A small network was shown many inputs. Here are its activations along a few directions, one row for each input.
Each table varies a few parts of the input and shows all the possible inputs, shuffled.
A made-up example of a description, with smaller parts first: one of 5 places around a ring, together with either a single point or (one of 2 separate values, together with one of 4 places along a line) or one of 9 places along a line.
Shared parts are said once, and a part with two or three values counts as separate values.

Other details of the inputs vary at random and push rows far along two fixed directions, the same in every table; ignore that.

Rows:
row 1: [ -2  -9  11   9  18  14   9   8   5  -4  11  19 -13]
row 2: [-13 -12   5 -15 -40   9 -24 -37 -16   5   1  13  38]
row 3: [ -6   0  18   0  -5   2 -17  -1   0  15   8   4  11]
row 4: [  9 -13  38  -8  15  37  19  -6 -27   1  10   8  -8]
row 5: [ -2 -24   7   9  22  23  44   0  22  19  -4  32 -32]
row 6: [  7 -24   8   2  23  23  51   9  11  27  -5   7 -31]
row 7: [  7  22 -15  10  -3 -25 -23  32  10  -6   0 -31  -1]
row 8: [  6 -25   4  11  26  24  52   2  16  -1  -1  22 -32]
row 9: [  5 -24  14 -21 -20  11 -29 -17 -37 -13  14  -4  29]
row 10: [ -5  13  -8  21  14 -11  -2  24  28   5  10   6 -14]
row 11: [ 14  16 -13   7  15  -9  -2  32  13 -10   4 -23 -24]
row 12: [  6  -6 -28  16  15 -13  17  21  42  10  -8   0 -32]
row 13: [  2 -18   6  -7  -2   0 -22  -3  -2   5  13   4   7]
row 14: [-12 -11  11 -14 -38  10 -22 -34 -19  10  -6   3  39]
row 15: [ -8 -15   3 -17 -40  10 -20 -34 -23 -18  -1  10  37]
row 16: [  3 -17 -11  -2 -14  -2  -2 -13   3  -4  -2   2  10]
row 17: [  9   6 -10   9  12 -16  -1  35  15   8   5 -19 -16]
row 18: [  9   4 -25  15  14 -13  30  32  32  10 -11 -18 -29]
row 19: [  5  14  13  -1  -4  10 -13   2 -14  -6   6  -6   8]
row 20: [-13  38 -17   4  24 -54 -20   6  -2   2  -8  -8  -7]
row 21: [  7  28 -21  19  14  -2  30  27  34  -4 -13 -12 -31]
row 22: [ -7 -14   9  17  22  25  53   1  21  14  -2  33 -26]
row 23: [  7  -6   1  -5  -2   7 -21  -6 -10 -19  13   0   4]
row 24: [  6 -36   7 -18 -12  17   5 -22 -14  10  -2   5   9]
row 25: [ 16  18 -45  -3 -24 -30 -25  12  18 -29  -8 -35   0]
row 26: [ -5  26 -27  22  -3 -19   6  23  36  -7 -15 -14 -10]
row 27: [ -6 -11  15  17  24  26  54   4  19  18  -8  23 -25]
row 28: [  1   2   3  -2  -4   8 -21  -4  -7 -18  12   7   4]
row 29: [ -8  22 -20   5 -23 -32 -52  12  18   1   9 -12  19]
row 30: [ -2  17  -1  21  14 -12  -2  27  26   9   3  -3 -12]
row 31: [ 10 -10  -6   3   9  16  27  -5  11 -14   0  11 -21]
row 32: [-10  31 -23  11  39 -39  27   3  17   9 -25   3 -25]
row 33: [ 13  -7   1 -11  -2   6 -18   0 -15 -17  11  -8   1]
row 34: [  5 -30   2 -25 -36   7 -18 -32 -28  -6  -1  -6  36]
row 35: [  1   8  19  10  18  19  10   6   2  -4   7   9 -14]
row 36: [ -2  -6   5   5   6  14  28   4  11  25 -10   7 -11]
row 37: [ -4   1  -1   1 -18   3   4  -5  -2   9 -11  -5  16]
row 38: [  9 -37  16 -12   3  31  35 -18 -16  -3   0  14  -5]
row 39: [  4  13 -29  10  -4 -24   2  28  30  15 -15 -27 -14]
row 40: [  1 -15  40  -1  12  30  18  -5 -19  20  10  18   4]
row 41: [  5 -30  34 -14  12  28  16  -1 -20  24  14  12  -5]
row 42: [-12  10   0  -3  32 -15  26 -22  -7  22 -19  19 -14]
row 43: [ -8  54 -40  -8   2 -57 -26 -12   2 -24 -25 -21   8]
row 44: [ -5 -11  19  -3   0  39  32 -26  -8  -8   4  31  -3]
row 45: [  9  10 -12  10  13 -13  -1  35  14  -3   4 -21 -18]
row 46: [  3  27 -43   6 -26 -29 -28   9  25 -30  -8 -17   3]
row 47: [  1 -15  27 -21 -22   9 -29 -13 -33  15  10  -6  31]
row 48: [  4 -22  39  -5  12  28  19  -2 -23  18  10  10   0]
row 49: [  7   6  -2  -8 -17   9   5  -7  -9 -11  -7 -17   5]
row 50: [-20  11  21 -23   3 -16 -27 -40 -54  -8   0   8  29]
row 51: [ -4  32 -17  11 -23 -31 -50  16  10 -14   1 -26  23]
row 52: [ -7 -17  17 -13 -23   8 -35 -22 -25  -5  14  12  34]
row 53: [ -8 -19   3 -16 -40   7 -22 -34 -20  -8  -1  12  38]
row 54: [ -2 -12  11 -20 -40  12 -12 -28 -35  -7  -6 -14  39]
row 55: [ 13  22 -36   7  -2 -19   8  26  26 -15 -10 -32 -21]
row 56: [-11  -5  18  -9 -24  12 -32 -23 -27 -11  16  11  36]
row 57: [-10 -18  20   0  -1  34  34 -22  -7  -1   3  33   2]
row 58: [ -4  13 -22   0 -22 -33 -55  13  16  -4   6 -13  16]
row 59: [ -3  -7  27 -16 -23  10 -29 -16 -29  16  10   1  34]
row 60: [ 11  -5 -15   4  15 -15  -8  31  21  10   6 -11 -21]
row 61: [  8  15 -34  10  -3 -23   9  29  27  -7 -11 -30 -15]
row 62: [-16  15  11 -12  19 -26 -13 -18 -26  15   0  11   1]
row 63: [ -1  39 -36  10 -27 -27 -26  10  24 -22 -13 -27   9]
row 64: [ -3  10   6   2  -4   9 -18  -5  -5 -14  14   8   7]
row 65: [  4   5 -23  11   0 -27 -29  22  20  -7   7 -14  -1]
row 66: [  0  -6  14  14  23  29  59   9  12  12  -9  15 -26]
row 67: [ 11 -28  16   4  34  20  31  16   3  13  11  13 -28]
row 68: [-13  47 -39  -4   0 -60 -24  -9   2 -16 -26 -20  14]
row 69: [  3  -4  28  14  33  27  37  17   2  13   7  15 -23]
row 70: [  5 -17  13  10  24  23  58  12   9  21  -9   7 -28]
row 71: [-13  14  26 -20  27  -2  -3 -34 -44  -9   0  17   3]
row 72: [ -1 -21  14 -15 -20  11 -33 -23 -31 -15  16   4  31]
Description of these inputs: one of 2 separate values, together with one of 4 places along a line, together with either a single point or one of 8 places around a ring.
- The inputs of row 4 and row 49 match in every part but the choice among 2 separate values. If row 20 is changed in the same way as row 4 into row 49, which row does it become? => row 32
- The inputs of row 70 and row 48 match in every part but the choice among 2 separate values. If row 16 is changed in the same way as row 70 into row 48, which row does it become? => row 65
- Change only the choice among 2 separate values in row 37. List by row number the other rows that result. => row 40
- List by row number the other rows that have the choice among 2 separate values and the place on the line of 4 in common with row 15. => row 8, row 26, row 38, row 54, row 57, row 61, row 66, row 68

Rows:
row 73: [  6 -12  -2 -22 -36   2 -33 -22 -29 -14   3 -15  34]
row 74: [  1 -49  54  -2  38  59  60 -12 -15  29  16  48 -25]
row 75: [ -2 -27  27  -9  -8  42  27 -25 -18   2   5  23   6]
row 76: [ 2 -7  2 10 10  0  5 17 12 11  6  2 -8]
row 77: [-11 -17  41 -12  20  30  31 -32 -34  11  -1  29   4]
row 78: [ -4   8   0   2  22 -10   7  -1  -1   1  -1   8 -14]
row 79: [  5   0 -19 -15 -42 -15 -39 -14 -11 -18  -1 -20  33]
row 80: [ 11   9 -22   8   0  -8   5  17  25  -8  -6 -12 -16]
row 81: [  4   9 -13  12   6 -12  -9  25  26   8   3  -7 -13]
row 82: [  5 -27  38 -11   3  43  21 -15 -26   5  11  16  -1]
row 83: [ -6  21 -18   8  16 -30   7   8  12   7 -15  -7 -11]
row 84: [ -4   5  -6  -7 -41 -11 -44 -10  -8  -3   4 -14  38]
row 85: [  5   4 -14 -12 -39  -9 -39  -7 -18 -19  -1 -28  35]
row 86: [-2 -3 -5 12  1  5 14 10 18  5 -4  4 -8]
row 87: [ 11  12 -19   9   2  -6   4  22  19  -8  -2 -20 -16]
row 88: [  1 -35  36 -13   7  36  16 -16 -24  12  14  20   2]
row 89: [ -7 -16  39 -16  15  29  16 -36 -35   5   5  30   4]
row 90: [ -6  29 -16   7  12 -25   8   8  14   7 -14  -7 -12]
row 91: [ -5   8   2   5  23 -10   8   1  -1  -1  -2   6 -11]
row 92: [ -3 -27  30  -3   0  42  29 -22 -12  12   5  27   0]
row 93: [  3  -3 -10   5   0   7  14   6  19  -1  -4   3 -14]
row 94: [ -2  28 -13  12  18 -17  -3  14  13 -12   0  -3 -16]
row 95: [ -7  20  -6 -12 -26 -22 -50 -17 -25 -24   2 -11  38]
row 96: [  7  -8   0 -21 -35   6 -33 -22 -26 -14   2 -15  32]
row 97: [ -6   8  -2  -1  21 -12  11  -3  -1   7  -6   6 -12]
row 98: [ -5  21 -21   4  16 -31   6   7  13   8 -14  -5 -14]
row 99: [ 0 -2 -9  9 -1  7 18 10 16 -3 -4  1 -9]
row 100: [  4 -13   0 -11 -24   5 -10 -15 -14 -12   1  -7  22]
row 101: [  5 -25  15 -17 -17  21  -4 -22 -31  -8   5  -1  23]
row 102: [  0  -7  -3   8   6   0   7  11  17  12   3   6 -10]
row 103: [-1 -7 -1 11  6  0  8 13 16 10  2  4 -7]
row 104: [ -4  25 -12  12  18 -23   0  15  12  -5  -6  -5 -13]
row 105: [ 1 -3  4 11  8  3  6 19 12 10  5  2 -8]
row 106: [ -7  16   3   3  17  -6  13  -2   0   5  -6   4 -11]
row 107: [  0   9 -14  17   1 -13  -1  25  27   6  -2  -6  -8]
row 108: [  2   4 -24  12  -2 -12   7  18  27  -6  -6  -9 -11]
row 109: [  2 -22  23  -3   8  20  11   0 -10   8  10   8  -1]
row 110: [  6  -3   4   4   9   5   3  15  11   7   5  -2 -13]
row 111: [-11   8   3 -26 -30 -14 -35 -40 -35  -1  -9  -4  41]
row 112: [ -6 -21  39 -10  23  31  24 -29 -34  -2  10  34   0]
row 113: [  1   6  -2 -12 -36  -9 -47  -5 -14  -7   8 -22  34]
row 114: [  9  12 -20  11  -2  -7   7  19  24  -9  -4 -15 -14]
row 115: [ -7   8   1   3  21 -12  12  -2  -2   6  -7   4  -9]
row 116: [ 10  10 -14   8   5  -9  -4  25  20  -2   0 -15 -19]
row 117: [ -5  15   5   5  19  -4   9   0   0  -1  -1   6 -13]
row 118: [  9   5 -17   8   6 -13  -3  26  18  -2   1 -15 -18]
row 119: [ -7  26 -16   9  14 -27   9  10  13   6 -16  -6 -10]
row 120: [  4  -1  -7 -12 -36 -14 -45  -5 -19 -13   4 -24  32]
row 121: [ -4  -2 -16 -10 -43 -15 -43 -15  -6  -8  -2 -12  36]
row 122: [ -6 -13   0 -12 -39  -1 -32 -24 -17  -5   0  -4  39]
row 123: [  4  10 -10  12   6 -11  -3  30  21   1   2 -14 -11]
row 124: [  7  -2   3   6   6   6   9  18   5  -1   2  -6 -12]
row 125: [  1  -3  -7   9   2   6  10   6  20   7  -3   6 -12]
row 126: [  1  -3  -1   8   5   4   6  10  18  11   1   6 -11]
row 127: [ -2   9  -1   2  22  -7   4   1   0  -7   4  11 -14]
row 128: [  2  -7 -12   4   1   3  15   7  17  -1  -2   4 -13]
row 129: [  3 -19  16 -14 -23  24   1 -24 -25 -10   3   3  24]
row 130: [ -5  12   1   0  19  -8  10  -4   1   7  -7   6 -13]
row 131: [  0  25 -15   9  20 -19  -6  12  15 -11  -1  -1 -18]
row 132: [  2   0   5  10   7   5   5  16  13  11   7   2 -10]
- What do these inputs look like to the network? => one of 5 places around a ring, together with either one of 4 places along a line or one of 8 places around a ring
- The inputs of row 78 and row 89 match in every part but the place on the ring of 5. If row 121 is changed in the same way as row 78 into row 89, which row does it become? => row 125
- A walk changes only the place on the line of 4. It starts at row 83 and steps to row 115. List the rest of the walk in order. => row 91, row 112
- Change only the place on the ring of 5 in row 126. List by row number the other rows that result. => row 84, row 102, row 103, row 107
- List by row number the other rows that have the place on the ring of 5 in common with row 75. => row 82, row 84, row 87, row 90, row 92, row 94, row 106, row 113, row 114, row 117, row 132
- Change only the place on the ring of 8 in row 123. List by row number the other rows that result. => row 85, row 86, row 99, row 105, row 107, row 124, row 129

Rows:
row 133: [ -7  -3  16  -5  -4   2  -8 -10 -13  14   4   7  15]
row 134: [ -5   9  -9  -1 -19  -2 -14  -8   1 -13  -3   0  13]
row 135: [ -6  -2  18  -2  -2   8 -13  -6 -15   2  11  11  10]
row 136: [ -9 -19  17  -7  -6  16   3 -26 -14   4   3  20  14]
row 137: [ -1  -7   8 -15  -2   1  -3 -15 -19   5  -3  -3   8]
row 138: [ 11  -3 -18  13 -12   3  11  28  33  -2  -2 -16 -15]
row 139: [ -3  20 -27  16   2 -20   9  17  32   3 -15  -7 -14]
row 140: [ -5  20 -14  -3 -17 -32 -35   7  -1   5  -5 -20  20]
row 141: [  3   3  -9  -7  -9  -8 -16  -5 -10 -18   1  -8  10]
row 142: [ -1   0   6  -6 -10  15   1 -16 -10 -13   2   7  10]
row 143: [  8   5 -11   8  22  -6  20  14  13  -4  -4  -4 -25]
row 144: [  2 -12   6  -2  22  10  35  -4  -3   9  -5   9 -20]
row 145: [  7   8  -5  18  36  11  49  22  26  -5  -6   6 -42]
row 146: [ -1 -15  17 -11  -2  21   2 -23 -21  -9   9  17   9]
row 147: [  9  -6 -25  -1 -37 -13 -32  14  12  -9   4 -26  17]
row 148: [ -6  -7   8  -8  -6   1  -7 -15  -8  10   0   8  13]
row 149: [ -9  -4   6  -2 -14  11   2 -19  -3  -1  -5  11  14]
row 150: [ -4   7 -13  -4 -20 -11  -7 -12  -3  -1 -14  -7  16]
row 151: [  2 -14  21 -14   2  18  -2 -18 -27  -8   8   9   9]
row 152: [ -2   0  19  -5   1  10 -13  -7 -18  -3  14   6   9]
row 153: [  8 -27  23  -6 -15  29  -8   0 -14  10  14   0  16]
row 154: [  3 -12  21   5  33  25  30   1   1   3  10  23 -27]
row 155: [  2 -10  11   2  24  23  51  -5   0  10  -9  12 -24]
row 156: [ -5 -15  22  -9  -2  19  -5 -20 -21   0   9  20  10]
row 157: [  1   4  -7   8  20 -11  18  14  17  14  -7   2 -21]
row 158: [ -4 -10   2  -9  -8   0   1 -18 -13   6  -6   5  11]
row 159: [  1  22 -15   8  17 -25   0  27  17   8  -6 -20 -18]
row 160: [ -5  13 -26  -2 -23 -30 -30  -2   8  -3  -7 -13  20]
row 161: [  9  30 -35  17  20 -37  -5  39  34  -8  -8 -26 -29]
row 162: [ -8  -8  12  -3  -5   5  -9 -15  -7   5   4  11  12]
row 163: [ 13 -13  -8  12   7   8  11  31  27   8   5  -8 -21]
row 164: [  1  21 -11  -2 -12 -24 -39  11  -7 -14   5 -23  15]
row 165: [  2  10   4  -6  -4 -10 -21   2 -16  -5   3 -14  11]
row 166: [ -7 -10  27  11  29  20  29   4   3  20   7  25 -17]
row 167: [  7  11 -10  10  16   0  28  12  14  -6  -9  -5 -23]
row 168: [ -4  14 -23   0 -21 -24 -35   0   5 -15   0 -10  16]
- The inputs of row 139 and row 160 match in every part but one. If row 142 is changed in the same way as row 139 into row 160, which row does it become? => row 146
- What do these inputs look like to the network? => one of 4 places along a line, together with either a single point or one of 8 places around a ring
- Change only the place on the line of 4 in row 153. List by row number the other rows that result. => row 138, row 147, row 163
- Change only the place on the line of 4 in row 164. List by row number the other rows that result. => row 141, row 145, row 151
